[[ 12 -12 -21 -14 -18]
 [ 27   1  -7  21 -16]
 [  2  10 -18  19   7]] result: -21

[[  5   5  -6  26  14 -19  -3]
 [  1 -21   3 -19  28  16  -5]
 [ 15  -3   7  -6 -34  -5   8]] result: -6

[[  9  21  18  26]
 [  0   4 -17  -6]
 [ 16 -14  25 -14]] result: 18

[[ -3 -15  -3  -2  -3   2]
 [  4  -2 -23   3   4  -1]
 [  5  -1   5 -25   3  -4]] result: -3

[[ 26  20  19 -19 -19]
 [ -6  19  24  -2 -19]
 [  4  15 -27  23  18]] result: 19

[[-2  9  6  2  1]
 [ 0  1  0 -1  0]
 [ 4 30 -6 17  6]] result: 6

[[  6  17  21  16  11   8 -31]
 [  2 -33 -27   3 -17 -14   9]
 [  2 -24  17  11  -5 -23  28]] result: 21
---
[-26   2  27   7 -17  30  20] result: 27
[ 18   5 -13   4 -28  -1] result: -13
[ 14 -28 -26  19 -23 -18 -20] result: -26
[ -6   7 -10  32  10  -1] result: -10
[ 28  -6 -30  -2  -3 -36  19] result: -30
[ 33 -12  -8   1   0] result: -8
[ 10  -2  25  28  18 -19] result: 25
---
Q:
[[  1   1  12  -4  -7  14 -35]
 [-11   8 -24  -2  -8 -28  -7]]
A: 1

Q:
[[-17  -5 -18   4  -5  13]
 [-17   7 -22   4  -5  10]
 [ -3   6  23   5  29  -1]]
A: 7

Q:
[[ -5  28  10 -10  -6  26]
 [-11  -8   9  -5 -10  -6]
 [  4  -9   9  -1  -7 -10]]
A: -8

Q:
[[ 29 -14   0  13 -15]
 [ -8   9   7 -10  -9]
 [  1  -1  10  -6   0]]
A: 9

Q:
[[  8  25   0  -4 -11   0  12]
 [-12   0  33 -17  16  16  17]]
A: 25

Q:
[[-14 -10 -21 -27  -3  16]
 [ 34   0 -25  10  21  -2]]
A: -10

Q:
[[ -5  18   6  -5   3 -14]
 [-15  19   7 -17 -27 -15]]
A: 18

Q:
[[ 6  0 -1 -5 -1  3]
 [ 5 -1  2 -2  1  0]
 [27 14 10 -8  2 17]]
A: -1
---
((17, -6, -26, 21, 7), (5, 2, 4, -3, 7), (1, 1, 0, 1, -1)) ans = 0
((-30, -13, 28, -5, -16, -30), (33, -1, -34, 36, -7, -26), (-36, 30, 5, -35, -5, 6)) ans = 5
((-22, 31, -28, -23, 9), (-32, -28, -3, 3, -18), (-27, -17, 2, 17, 22)) ans = 2
((-18, -3, 16, 20, -17, 27), (26, -19, -1, 28, -7, 13), (23, -20, -12, 0, 3, -10)) ans = -12
((12, 24, -7, -2), (1, -24, -14, 3), (-11, -25, -2, -2)) ans = -2
((-21, -20, 28, -3, 19), (5, 3, -13, -10, -14), (33, 13, -25, -29, 4)) ans = -25
((4, -1, -8, 9, -11, -27), (-4, -17, -24, 10, -22, -2), (-9, -31, 31, 8, -12, -26)) ans = 31
((18, -2, -19, 4, 1), (-8, 9, -1, 0, -15), (23, 28, -9, -10, 31)) ans = -9
---
array([-0.654, -0.162, -1.063,  0.102,  1.397, -1.917,  1.440]) | -0.162

array([[ 0.05,  0.01,  0.09,  0.18],
       [ 0.14, -0.07,  0.01,  0.23],
       [ 0.01, -0.19, -0.09,  0.11]]) | -0.19

array([[-2.2,  0.5, -1.1,  1.4,  1.7,  0.2,  1.4],
       [ 1.6,  0.7,  2.1, -0.7, -0.4,  2.2,  1.9]]) | 0.7

array([[-0.1,  1.6, -0.3, -1.0],
       [-0.3, -0.9, -1.4,  1.1],
       [-0.2,  1.1, -2.2,  0.2]]) | 1.1

array([ 122.7, -148.2,  -82.3,  115.0]) | -148.2

array([[ -7.4,  19.4,  -7.4,  -8.7,   3.1],
       [ 11.3, -21.1, -15.0,   8.5, -11.6],
       [ -5.9,   7.4, -15.8,  -2.9,   9.8]]) | 7.4

array([ 123.00,   16.12, -140.83,  114.59, -117.26,  -31.76]) | 16.12

array([[-107.79,  160.38,   63.54,   86.02],
       [ 184.00, -130.22,  -72.84, -115.16],
       [ -63.20,    8.87,  -48.58,  -79.11]]) | 8.87

array([  98.578, -115.097,  131.683, -150.230,  165.731]) | -115.097
